Each row below holds a small network's activations on one input, seen along a few directions.
In each table, some parts of the input vary, and every possible input appears once, in random order.
A made-up example of a description, with smaller parts first: one of 6 places along a line, together with either a single point or one of 9 places along a line or (one of 2 separate values, together with one of 5 places around a ring).
Shared parts are said once, and a part with two or three values counts as separate values.

A family of inputs:
R1: [-34  14 -38 -28 -30  47   2 -71  21  74 -50 -23 -21 -20 -47  58 -26   8
  -5]
R2: [-40  -6 -11  -5 -47  49  -2  51 -38 -56  20  31  18  -5  28 -38   7 -22
   7]
R3: [ 24 -15  17   2  -7 -17  48 -67  32  59 -64 -41  -5 -24  42  -5 -27  47
 -48]
R4: [ -8 -34   4   4  -2  36 -58  59   8 -70  10  29   8 -17  32  -1  -7 -31
  21]
R5: [-58  31 -43  -5 -21  25 -15 -21  -2  32 -22   6 -38 -33 -54  49 -55  23
 -62]
R6: [ 36  42  34  36  25  -8 -61 -62  28 -57  42  44 -10  41 -60  12 -19  30
 -33]
R7: [   5    7   10   14   -6  -39   26  -16    1   22  -42    0  -14  -38
   17  -16  -67   49 -103]
R8: [ 44 -55   2  -4  33 -21 -29  44   2 -25  14 -29  -5  36   3  23  43 -58
  69]
R9: [ 14 -30   1  13  46 -23 -36  74 -26 -64  18  12   0  30   9  33  10 -36
  21]
R10: [-16  24 -23  -5 -11  15  28  73 -72 -24  46  17  39  39  13 -25  25  -4
  -4]
R11: [-15 -16  -9 -31 -47  64  15  23  -9 -26   8  -8  13   4  30 -56  41 -46
  50]
R12: [-15  20  -8  35  13  -7  17 -32 -23  10 -17  13 -26 -84 -35  -1 -15  35
 -67]
R13: [ 24 -49  14 -14 -12  48 -52  32  31 -29  -2 -14   0 -12  31 -14  23 -56
  70]
R14: [  0  -2   3  12  13  14  33 -79   1  47 -38 -29 -18 -75 -23   3  23  36
  -9]
R15: [  3 -11  16  -7  52 -41  20  25 -13  36  68  -7  40  55   1   1  37 -49
  73]
R16: [-26  10  12  24  59 -46  -1  59 -37   0  61  26  48  50  -2   3  11 -29
  25]
R17: [ 62  31  54   7   6   2 -53 -99  57 -20  29  -1  -6  48 -52  25  33  15
  15]
R18: [-14  30 -12   1 -23 -73  19   3  22  22 -50  12 -29 -30  20 -11 -69  57
 -58]
R19: [  6   6 -20 -31 -16  25  59  46 -37   3  44 -22  35  49   7 -36  59 -23
  41]
R20: [  8   5  -4 -15 -25 -52  41 -43  54  66 -73 -18 -29 -13  39  -4 -26  53
  -3]
The inputs of R6 and R17 match in every part but one. If R10 is changed in the same way as R6 into R17, which row does it become?
Answer: R19
What do these inputs look like to the network?
Answer: one of 2 separate values, together with either a single point or one of 4 places along a line or one of 5 places around a ring
Which other rows does R12 become when the place on the line of 4 takes its other values? List them by row number.
Answer: R5, R7, R18
Which other rows does R2 become when the place on the ring of 5 takes its other values? List them by row number.
Answer: R4, R9, R10, R16

A family of inputs:
R21: [  2  -9  -8 -23 -18   3  45 -21  10  52 -27 -34   2  -6  21 -12  16   3
  22]
R22: [ 23  12  24  21  38 -54  -4  -8   6  -1  20   9   6  28  -8   8  -7  15
 -12]
R23: [-17  -9 -18 -11 -15 -17  46  26 -14  32 -31 -14   2 -21  37 -19 -15  11
 -15]
R24: [ -2 -11  -7 -18 -34  46   2 -39  22  17 -34 -21 -16 -32   2  -3   7   0
  10]
R25: [  2 -38   0 -13  15  38 -29 122 -49 -81  88  15  52  69  28 -26  73 -97
 104]
R26: [ 19  14  20  23  17 -10 -50 -23  19 -38  13  24 -14   8 -30  21 -18  12
 -23]
R27: [-33  27 -15  15 -11  10 -13   8 -21 -22   1  32  -9 -24 -21   5 -38  22
 -58]
R28: [-24  -9 -19  -5 -32  24   1  10   0  -3 -39   2 -17 -48  19  -8 -27   9
 -25]
R29: [ 26   0  16   2   6  20 -38 -58  36  -3  -2  -8 -16   4 -34  28  11  -2
  15]
R30: [ 28  -1  18  -2  24 -25   6 -42  26  35   4 -22   2  25 -13  15  20   0
  29]
R31: [-23  25 -12  12  10 -35  33  24 -35  12   8  15   8  -3  -1  -8 -23  25
 -46]
What do these inputs look like to the network?
Answer: either a single point or (one of 2 separate values, together with one of 5 places around a ring)

A family of inputs:
R32: [  7 -33  -4 -29 -31  41  13   8  11   6 -15 -29   6   0  34 -21  29 -31
  48]
R33: [ 12 -12   4 -17   3 -21  42  18  -2  30   8 -23  23  27  33 -24  36 -14
  50]
R34: [  0  26   0  15   4 -69  39 -72  31  76 -71 -13 -35 -46  -3  19 -69  81
 -88]
R35: [ 21  23  24  21  37 -31 -32  -4   1 -25  48  23  13  50 -32  17  -2   1
  -7]
R36: [ 10   6  11  10   1  23 -67 -11  19 -55  19  26 -14  14 -32  23  -3 -11
   7]
R37: [ 31  -7  27   5  41 -25  -5 -27  15  16  30 -14  15  40 -16  14  36 -19
  47]
R38: [ 33 -23  13  -8   5  34 -36 -31  30 -12   3 -20  -9   7 -18  20  37 -28
  51]
R39: [ -7  12   1  22  22 -27   4  53 -43 -38  34  29  18  18   4 -11  -8   4
 -30]
R40: [ -18   30  -15   -1  -45   22   20 -105   34   56  -79  -13  -47  -79
  -27   12  -51   71  -80]
R41: [-25  -2 -24 -10   1 -20  45  67 -45  12  16  -2  20  13  23 -21   8 -14
   8]
R42: [-24  -2  -7  12 -10  27 -33  47 -22 -57  15  34   0 -24   4 -13 -16 -13
 -17]
R43: [-40 -19 -31 -19 -30  45  10  57 -30  -9  -7   1  11 -19  28 -15   1 -27
  14]
The inputs of R35 and R36 match in every part but one. If R34 is changed in the same way as R35 into R36, which row does it become?
Answer: R40
What do these inputs look like to the network?
Answer: one of 2 separate values, together with either a single point or one of 5 places around a ring
Which other rows does R39 become when the place on the ring of 5 takes its other values? List them by row number.
Answer: R33, R35, R37, R41
